A small network was trained on made-up records. Each row is its average activation on records with the value named, seen along a few directions.
Related values have similar rows: they may be neighbours, one step apart, or belong to one group.
Random noise pushes rows far along 3 fixed directions. That doesn't count. These rows show it; they differ only by the noise:
[ 277  201  405 -174 -416 -117  178   12 -439   -3  471  277  523 -232
 -229 -367   54 -112]
[  42 -353  -15  416  160   -9 -135   40  198   16  163 -171  444  222
   29  198  153  -81]
[ 182   90  327 -247 -311 -331  292   47 -182  -25  655   77  259 -113
 -351 -291  261  185]
[-227 -160 -380  160  199 -299 -395  404 -177 -130 -247  204 -260  182
   47 -281  130    1]
[ -22    7  -37  -47  -78 -288  -99  247 -270  -84  128  218    5    3
 -122 -343  145   30]


DOK, 10 values:
tudu: [ 471  158  375  -44 -174  532  200 -443  116  340  140  -17  430  -74
  287  399 -334 -265]
padin: [  45  327  802 -161 -486  134  957 -646  389 -154  759 -544  323 -306
 -654  115  208  283]
rotu: [  23 -102  -50 -241  178  -63  283  -85  503  150  242 -350 -377  121
  -59  326  171  416]
beli: [   3    3   71    7   46  255  169 -204  194   -9   35 -234  -28  -74
  -62  195   23   43]
goko: [  11   11   21   99  -54  107 -257   87 -353    2 -337  198  379 -104
  127  -46 -206 -315]
daru: [  34 -357  -20  -49  117 -196  347 -180  635   74  508 -468  -80  101
 -231  439  362  430]
fudup: [-125   25 -139 -286 -147 -526  -29  295 -257  -78  193  202 -239  -18
 -267 -447  126  204]
fozu: [-142   77    9  226   74  342   58 -201  185 -169 -293 -159   27 -127
   54  187 -106 -113]
nak: [ 216  294  152 -376  -55  146  106 -198   27  241    5   49 -361  136
  364   89 -301  105]
geg: [  44  257   25 -354 -133  -36   59   54 -319   39 -112  221 -192 -278
  -16 -151 -137  -23]
The values of DOK form a star with 3 arms.
- Which values are neighbours of fozu? Give them in the order they are listed. => padin, beli
- Which values are neighbours of rotu? Give them in the order they are listed. => tudu, geg
- Which values are neighbours of fudup? Give them in the order they are listed. => goko

MIKI, 10 values:
fabok: [ 228   -9  -18  -58   28 -109 -105   80  -48  144  135  110   22   80
  242   30 -104    0]
gasi: [ -98 -154  -38  -80 -151 -444   76  186  -83 -182  330   62  123  -95
 -420 -244  331  173]
dodus: [ 481  155  293 -471 -244  -19  128  -21 -231  342  392  224  282  -82
  109  -17 -151  -23]
ludo: [  91  337  288  -47 -368  216   17  -51 -499 -102  -90  399  390 -267
  -41 -446 -180 -363]
pofe: [-114 -119 -281  -87  129 -365  -67  188   58   96   35   40 -505  220
  -16 -133  139  282]
zudig: [-175 -291   68 -201  112 -593  478   66  596 -225  875 -626 -213  127
 -581  157  723  793]
zimar: [  30  113   -6  174   33  518  -81 -283  -63    4 -477   20   43 -225
  234  217 -324 -336]
tebub: [-203   30 -142  -71   84 -108 -101   86    0  -92 -167  -18 -348  112
    8  -65   32  122]
doza: [ -49  137  187  -22  -29   41  324 -108  238  -42  188 -232  -98  -16
 -174   60  104  166]
pagef: [ -99   18  100  -68   16   58  316 -234  354   23  101 -335 -229   17
 -180  226   95  230]
The values of MIKI form a star with 3 arms.
- Which values are neighbours of doza? Give them in the order they are listed. => tebub, pagef
- Which values are neighbours of fabok? Give them in the order they are listed. => dodus, pofe
- Which values are neighbours of gasi? Give them in the order they are listed. => zudig
